Each row below holds a small network's activations on one input, seen along a few directions.
Each table varies a few parts of the input and shows all the possible inputs, shuffled.
A made-up example of a description, with smaller parts first: one of 6 places along a line, together with either a single point or one of 11 places around a ring or (one of 2 separate values, together with one of 8 places around a ring).
Shared parts are said once, and a part with two or three values counts as separate values.

Other details of the inputs shift rows strongly along three fixed directions, in all tables alike. That doesn't count.

A family of inputs:
row 1: [ -1  -3  -2 -12   0  -6 -10  10  -9  -5 -20   8  -4  -9]
row 2: [  3  -6  -5  12  17  -5   4   0  -2 -11  -1  -4  20  18]
row 3: [  3  -3  -2   4  16  -2  -1  -5   4 -15   3  -6  19  21]
row 4: [-5  9  5  1 -8  4 -7  3  3  1  0  4 -7 -5]
row 5: [ -2  12   2   4 -10   9  -6   2   5   4   3   2  -7  -7]
row 6: [ -3 -22 -24  10  17  -6   5   1   7 -14  10  -7  12  11]
row 7: [  2  -3  -2 -14   0  -6 -12  10  -5  -4 -20   5  -3 -10]
row 8: [  7  -5  -8  11  18  -3   4  -1  -2 -11   1  -3  20  16]
row 9: [-4 13  3  3 -7  6 -5  2  4  4  1  3 -9 -5]
row 10: [  8 -19  24 -11   3 -13  53 -26 -16  18  29  -9   5   7]
row 11: [ -1  -3  -2   5  16  -2   0  -5   0 -16   4  -3  18  22]
row 12: [  3   0  -4  -8  -1  -2  -9   8  -3   1 -15   6  -3 -11]
row 13: [ -4   7   3  -5  -8   3 -11   3   1   0  -4   1  -6  -4]
row 14: [  5  -4  -7  12  19  -5   5   0  -3 -11   0  -3  18  17]
row 15: [-6 11  5  3 -9  6 -5  3  5  3 -1  3 -7 -5]
row 16: [  3  -3  -4 -12  -1  -5 -11   9  -5  -1 -18   7  -4  -8]
row 17: [  6 -18  23 -43 -12 -18  38 -14 -21  22   3   2 -15 -18]
row 18: [-1 10  2  0 -8  7 -8  2  5  4  0  2 -7 -7]
row 19: [-1  9  1 -1 -8  6 -9  0  5  4 -2  3 -7 -6]
row 20: [ -1   7   2  -3  -8   5 -10   2   4   3  -3   4  -8  -4]
row 21: [  3   0  -4  -9  -1  -4 -10   6  -3   0 -17   6  -3 -10]
row 22: [-13  10  -5  52 -25  30   5 -10  25  23  50 -20 -23  -4]
Each input here is: one of 2 separate values, together with either a single point or one of 10 places around a ring.
- The inputs of row 18 and row 12 match in every part but the choice among 2 separate values. If row 22 is changed in the same way as row 18 into row 12, which row does it become? => row 6
- Change only the choice among 2 separate values in row 19. List by row number the other rows that result. => row 21

A family of inputs:
row 23: [ 20 -17  11 -14  19 -16  22 -20 -13  -7   0  -2  29  29]
row 24: [  5 -13  13 -47   8 -27   8  -1 -26  -5 -26  12   6   1]
row 25: [  9   7 -12 -13   9  -4 -38  17   1 -16 -42  15  14   2]
row 26: [  4 -13   1   1 -19   7   7  -6   8  24  26 -14 -23 -25]
row 27: [-17 -11 -14 -13 -13 -11  -7  19   6   2 -23  13 -28 -31]
row 28: [ -1  19  22   6 -19  11  17  -5   0  23  18  -4 -16 -16]
row 29: [ -7   9  26   5 -17  10  11  -4 -10  18  12   0 -16 -12]
row 30: [  0 -40 -10 -14  20 -20  29 -10  -4 -13  10 -17  20  20]
row 31: [ 12   3   4  40  24   8   7 -18  -3  -3  23 -20  30  47]
row 32: [ -8  23 -11  43   7  18 -49  21   4 -21 -19   1   9  13]
row 33: [  7  30  -8  60   5  31 -22  -1  20   3  13 -14  15  20]
row 34: [-10  16  11 -18 -15  -3 -13  18  -5  -2 -20  12 -15 -27]
row 35: [ -2 -11 -40  -8  11  -6 -33  20   4 -23 -25  13   2 -15]
row 36: [-10 -14  -1 -37  14 -13  18 -22  16 -24  22   3  14  28]
row 37: [ -7  -7  -8   8 -19   5  24   1   1  22  21   4 -27 -18]
row 38: [  5  18  17   2 -16   8  17  -8   2  23  10  -2 -14 -15]
- What is each input in this table made of? => either a single point or one of 5 places around a ring or one of 10 places around a ring
- A walk changes only the place on the ring of 10. It starts at row 29 and steps to row 34. List the rest of the walk in order. => row 28, row 38, row 33, row 25, row 23, row 31, row 24, row 32
